Here are a small network's activations along a few directions, averaged over the inputs that share one value of a field.
Related values have similar rows: they may be neighbours, one step apart, or belong to one group.
Random noise pushes rows far along 7 fixed directions. That doesn't count. These rows show it; they differ only by the noise:
[ -69  -57  -44 -192  -59  225  -23  -34  -87   75  102  -22   52  104
 -230  -18  -91  -80   24]
[ 234  124  126 -219  -88   92  268  161  -32  174  196 -161   54  -18
 -106  -55   35 -210   53]
[-222 -349  -10   70  186  316  -58  -32   75 -221   57  197 -333 -124
 -111 -197 -128  192 -494]
[ -74  -55  218    3  -61  181 -135 -111  337   77 -147   82  -28  -67
  -15 -123   -1  170 -110]
[ -72  -21  -13  -21   -2  109  -55 -118   82   46   21   30   13   24
 -138   22   68   29  -23]
[ -82 -187  -82  110 -102  398   47  -20  441  115   56  111  -86   14
 -259 -170  -16  302  -45]
[-345 -163 -131 -160  -86  192 -320 -159 -355  -51  -15   79  157  319
 -280   95 -227 -120   61]
[-107  152   82  221  -79 -237 -234 -250  191   79 -216   43  215  132
   17  209  318   82  173]
[ 159   98  325 -221 -203  510  255 -100 -266  -15  226  354  -54 -408
  -36   16 -570 -737 -248]


Field D:
d2: [ 114   83  358 -381  152  303  -13  -16   91  208 -209   83 -147 -495
  187 -227 -222  -85 -204]
d9: [ 359  261  -67    0    7  -20  229  101  268  232   85 -170 -152 -151
  -36  128  263   39  226]
d12: [-244 -183 -407   46   62   -5   13  -85  108  -76  247  -53   20  288
 -290   63  139  246  150]
d8: [-193 -237  128 -110  101 -272 -151  262  -98 -261   -3 -191 -146  186
  198 -161 -112  189 -210]
d11: [ 199   46 -113 -297  -26  178  322  168  184   69  194 -153  -98 -180
   51 -248 -220  -67  -15]
d5: [  26  196   24 -263 -100   22 -107 -192  166  245 -287 -122  142  -82
  202  -23  -45  138  263]
d10: [  44  137  152   -7   12 -232 -190 -152  155   84 -131 -141  153   25
  114   92  343  103  124]
d16: [  24  -87 -504  379  259  110   39 -401   40 -129  252  424 -122 -204
 -231  315  -14 -133  -14]
d7: [  28   77 -101  275  122 -203  288   -2 -185 -367  -20  246 -144 -337
  325  137 -109 -315 -239]
d3: [  79  -18 -114  107  111    6  271  186  -64    3   11  -72  -85 -176
   49 -102  -20   26  -27]
d4: [ 205 -130  -18  320   33 -205  275  166 -176 -169  166  149 -207  -99
   92   64   54 -137 -156]
d14: [ 260  179   54  -18   87 -114  174  297 -379  -15   77 -163   -8 -107
  280   17    6 -193  -68]
d15: [ 331  280  233 -118  127   11  103  -63  200  190 -136   42 -186 -433
  155   18  150   19  -59]
d6: [  41  245   -2  -29  -65  -76 -104 -290   64   61  111   41  236    7
  -44  162  129  -99  217]
d13: [ 260   92  352  239  -98 -227  137   32   33  -26  -66  128  -19 -293
  234   14   81 -150 -144]
d1: [   7   52   33   48  -15 -127   59   85  122 -157   21 -127  -51   36
  159 -134  -43   50  -71]
D is arranged as a ring.
List every value one step from d10, in the order listed.
Answer: d6, d13
List every value one step from d7, in the order listed.
Answer: d11, d5
List every value one step from d15, in the order listed.
Answer: d2, d9
List every value one step from d8, in the order listed.
Answer: d12, d1
